These are the activations of a small neural network, seen along a few directions. Each row is one input.
Each table varies a few parts of the input and shows all the possible inputs, shuffled.
Descriptions start from the smaller parts, as in this example, which fits no table here: one of 2 separate values, together with either a single point or one of 9 places along a line or (one of 5 places around a ring, together with one of 6 places along a line).
Shared parts are said once, and a part with two or three values counts as separate values.
In the rows, zero is written as 128.

Other details of the inputs shift rows strongly along two fixed directions, in all tables alike. That doesn't count.

A family of inputs:
R1: [115  79 157 180 114 157 134 147 101 151  80]
R2: [126 146 138 155 113 139 110 109 138 144 144]
R3: [120 148 104 139 106 136 170 114 132 147 195]
R4: [194  67 128  65 185  79  68 153 139 120  57]
R5: [137 150 131 132 117 155 137 133 125 150 146]
R6: [ 92 132 168 139 127 121 171 131 135 124 125]
R7: [135 121  92  21 211  68  68 133 172 148  53]
R8: [123 168  88  85 138 124 134 118 124 106 159]
R9: [124 179 139  83 132 108 157 125 148 103 148]
R10: [ 84 144  91  98 154 117 143 109 128 119 149]
R11: [115 152  96 107 142 121 102  95 137  93 163]
R12: [113 166  97 109 134 108 108  96 136 101 157]
R13: [158  77 147 176  97 142 139 149 104 142 103]
R14: [156  93 201 173  99 118 162 159 122 128 106]
R15: [137 120 210 184  96 127 126 138 130 117 100]
R16: [ 73 151 110 144 123 152 167 108 130 155 177]
R17: [122 170  80  82 131 133 137 110 132 116 152]
R18: [190  82 126  66 177  67  76 151 139 126  53]
R19: [ 87 129  93  96 160 126 133 114 127 112 150]
R20: [160  80 148 180 103 143 131 161 115 156 108]
R21: [145 100 163 192  97 151 101 130 111 133  90]
R22: [101 163 104 161 100 147 128 102 137 127 177]
R23: [154 105 157 170 102 166 118 166 108 151  95]
R24: [111 150 104 135 113 167 152 122 105 102 186]
Each input here is: one of 4 separate values, together with either a single point or one of 5 places along a line.
Q: Which other rows does R8 become when the choice among 4 separate values takes its other values? List them by row number.
A: R10, R12, R18

A family of inputs:
R25: [154  52 192 186 116 162 113 183  91 166  51]
R26: [134 121 146 206  71 187 141 137  89 129 161]
R27: [171 136 118  54 174  84  71 128 150 104  89]
R28: [107 121 163 227  79 169 129 116 106 121 150]
R29: [180 180 231 115 109  77 132 140 188 139  89]
R30: [135 121 154 181  82 141 177 127 105  94 178]
R31: [161 141  93  76 144 106  99 125 138 119 130]
R32: [190 118  97  52 167  78  82 133 150 124  98]
R33: [119 114  97  87 176 110  74 122 153 166  76]
R34: [ 83 159 109  89 148 113 170 110 139  98 166]
R35: [138 117  92  68 164  95 140 134 141 141 123]
R36: [166  59 224 198 119 121  65 156 116 124  30]
R37: [137  98 149 107 155 118 116 152 125 133  78]
R38: [ 91 161  93  60 153  94 173 106 148  96 167]
R39: [134 119 122  44 200  77  75 134 156 128  49]
R40: [136 169  49  95 120 128 143 105 138 126 204]
R41: [124 176  72  86 124 105 161  95 138  93 211]
R42: [104 189  70 103 130 134 120  87 139 109 184]
R43: [136 204 188  44 153  50 158 124 208 148 103]
R44: [ 84 151  80 144 109 176 171 116 111 149 194]
R45: [118  76 162 173 133 142  99 144 119 165  66]
R46: [113  95 124 215  74 189 193 154  89 167 172]
R47: [ 88 141 102 139 107 136 209 119 117 121 202]
R48: [188  85 142 162 111 152  91 163 108 153  88]
R49: [ 80 167  80  97 130 127 192 107 135 110 199]
R50: [ 80 135 107 182 100 185 156 123 102 160 164]
R51: [ 64 165 102  84 162  94 142  85 157 105 154]
R52: [ 56 178 102 108 135 123 176  93 133  98 186]
R53: [166 103  88  35 194  90  82 149 152 158  62]
R54: [178 134  90  61 166 111  61 129 146 136  93]
R55: [109 163 120 147  89 138 175 109 115  81 206]
R56: [117  82 179 198  89 150 198 155  93 121 140]
R57: [ 95 154 136 205  73 177 156 109 102 105 188]
R58: [148 146 130  61 172  77  69 117 152  91  85]
R59: [ 98 124 117 167  94 171 189 129 100 143 175]
R60: [167  68 172 210 107 164  58 151 111 167  58]
R61: [176  75 171 200 102 169  63 166  98 162  57]
R62: [ 65 176  72 110 134 144 160  95 133 129 188]
R63: [176 107 146 113 134 111  98 145 125 115  92]
R64: [112 119 122  70 190  80  85 116 161 133  74]
R65: [179  67 217 187 106 140  96 170  99 112  57]
R66: [117 112 158 231  78 179 116 122 102 142 138]
Q: Changing only one part turns R37 into R27. The same change can be made to R50. Which row results?
A: R61
Q: What is each input in this table made of?
A: one of 2 separate values, together with either a single point or (one of 4 places along a line, together with one of 5 places along a line)
Q: Which other rows does R54 become when the place on the line of 5 takes its other values? List them by row number.
A: R40, R48, R60, R61
Q: A walk changes only the place on the line of 5. It starts at R45 and steps to R62. List the rest of the walk in order.
A: R25, R59, R35
